These are the activations of a small neural network, seen along a few directions. Each row is one input.
Each table varies a few parts of the input and shows all the possible inputs, shuffled.
Descriptions start from the smaller parts, as in this example, which fits no table here: one of 2 separate values, together with either a single point or one of 11 places around a ring or (one of 4 places along a line, together with one of 8 places around a ring).
Shared parts are said once, and a part with two or three values counts as separate values.
In the rows, zero is written as 128.

Other details of the inputs vary at random and push rows far along two fixed directions, the same in every table; ignore that.

Table:
row 1: [141 122 129 128 112 103 127 161 133 164 116 192  65 136]
row 2: [171 140 138 113 160 106 199 158 137 188  99 217 102 133]
row 3: [136 122 132 136 146 121 144 162 137 151 118 216  50 129]
row 4: [170 135 185 134 119 155  96 137 125  80 150  55 121 145]
row 5: [169 132 118 110 115 107 155 148 175 157 105 170  93 133]
row 6: [181 155 104 120 144 127 157 141 165 164  76 193  67 144]
row 7: [ 47  82  73 156 138 118 170  73 130 114 148 148 207  76]
row 8: [115 128  99 152 140 115 128  84 121 105 126  98 207 121]
row 9: [119 221 160 109 116 119 134 157 175 137  84 200  84 114]
row 10: [144 137 125 119 153 122 166 167 114 188 124 202  76 129]
row 11: [158 131 153 128 107 161 100 153 108  71 151  52  92 134]
row 12: [144 134 175 139 112 171  65 151 102  83 171  41  89 143]
row 13: [ 74  96 101 161 154  97 167  78 138  99 150 124 237  91]
row 14: [ 95 102 104 142 150 117 161  90 160 116 135 141 183  95]
row 15: [172 137 116  91 136 141 175 177 133 177  96 197  41 124]
row 16: [ 64 106 103 164 156 100 103  55 116 119 135 130 235 107]
row 17: [ 90 101 102 148 118  84 145  85 135 111 148 100 241 104]
row 18: [ 97 117  83 143 117 144 119  87 110 113 122 105 166 112]
row 19: [ 94 101  99 145  97 102 140 107 110 113 147  99 187 108]
row 20: [102 109 112 124 131 133 142 120  87 114 146  92 187 100]
row 21: [ 94 118  91 165 126 117 152  83  94 133 125 150 181 122]
row 22: [180 139 143 126 114  96 163 153 154 161 112 180  99 153]
row 23: [136 129 112 103 139 137 168 159 161 147 109 202  29 146]
row 24: [145 141 110 138 141 120 128 145 120 166  97 216  58 144]
row 25: [116 215 195 103  62 184  32 159 114  56 131  39  91 122]
row 26: [ 87 112 126 163 163 104 145  95 142 128 158 145 187 110]
row 27: [166 159 165 139 127 155  52 121 110 100 145  42 122 159]
row 28: [ 87  97 106 155  99  98 155  98 108 134 144 134 193 113]
row 29: [164 140 173  72 129 175  85 160 135 109 122  43  86 156]
row 30: [136 130 114 139 119  95 158 154 135 181 128 201  80 137]
row 31: [151 128 131 142 131 125 177 155 128 144 120 194  70 136]
row 32: [165 130 187 118  97 136  39 147 129  95 147  44 114 149]
row 33: [164 134 152 129 162 110 144 162 165 155 110 216  52 138]
row 34: [138 127 107  96 104 122 150 159 157 158 107 177  50 154]
row 35: [174 140 173  83  88 160  61 157 155  93 130  28  75 173]
row 36: [ 95 113 119 153 132  83 136  97 142 148 154 139 199 118]
row 37: [165 130 104 110 101 115 165 166 154 169 101 195  46 133]
row 38: [134 127 154  78 110 188  75 152 103  95 140  32  96 146]
row 39: [166 148 132 132 102 163  83 139  92  87 126  51 100 149]
row 40: [153 142 139 118 171 109 167 155 138 189 119 195 105 130]
row 41: [120 136  80 115 136 135 157 130 144 160  87 199  70 152]
row 42: [ 73 116  85 132 149 122 134  70 147 124 110 126 192 131]
row 43: [ 74  96 121 132 144 124 118 112  90 136 145 134 184  96]
row 44: [ 53 111  78 176 143 110 129  63  93 134 151 137 216 108]
row 45: [158 130 174 112 104 172  92 152  73 100 149  39 123 137]
row 46: [101 106 113 117 149 129 147 100 131 132 129 107 203  92]
row 47: [156 135 181  96 117 181  60 142 148  62 145  11  83 159]
row 48: [ 61  91 125 139 165 105 122  83 110 133 147 123 244  87]
row 49: [194 159 181 131 104 171  53 130 103  78 132  15 117 170]
row 50: [111 114 117 125 154 112 159 112 118 128 133 114 209 101]
Each input here is: one of 2 separate values, together with either a single point or (one of 4 separate values, together with one of 6 places along a line).
Q: Changing only the choice among 2 separate values turns row 28 into row 22. The same change can be made to row 23. Which row results?
A: row 47
Q: Changing only the choice among 2 separate values turns row 45 into row 2. The same change can be made to row 3. Which row results?
A: row 33
Q: Start at row 34 and move only the place on the line of 6, one step at a time. The first step leads to row 37. Which rows follow, in order?
A: row 19, row 28, row 30, row 1
Q: Which other rows does row 27 become when the choice among 4 separate values takes its other values? List them by row number.
A: row 26, row 36, row 40
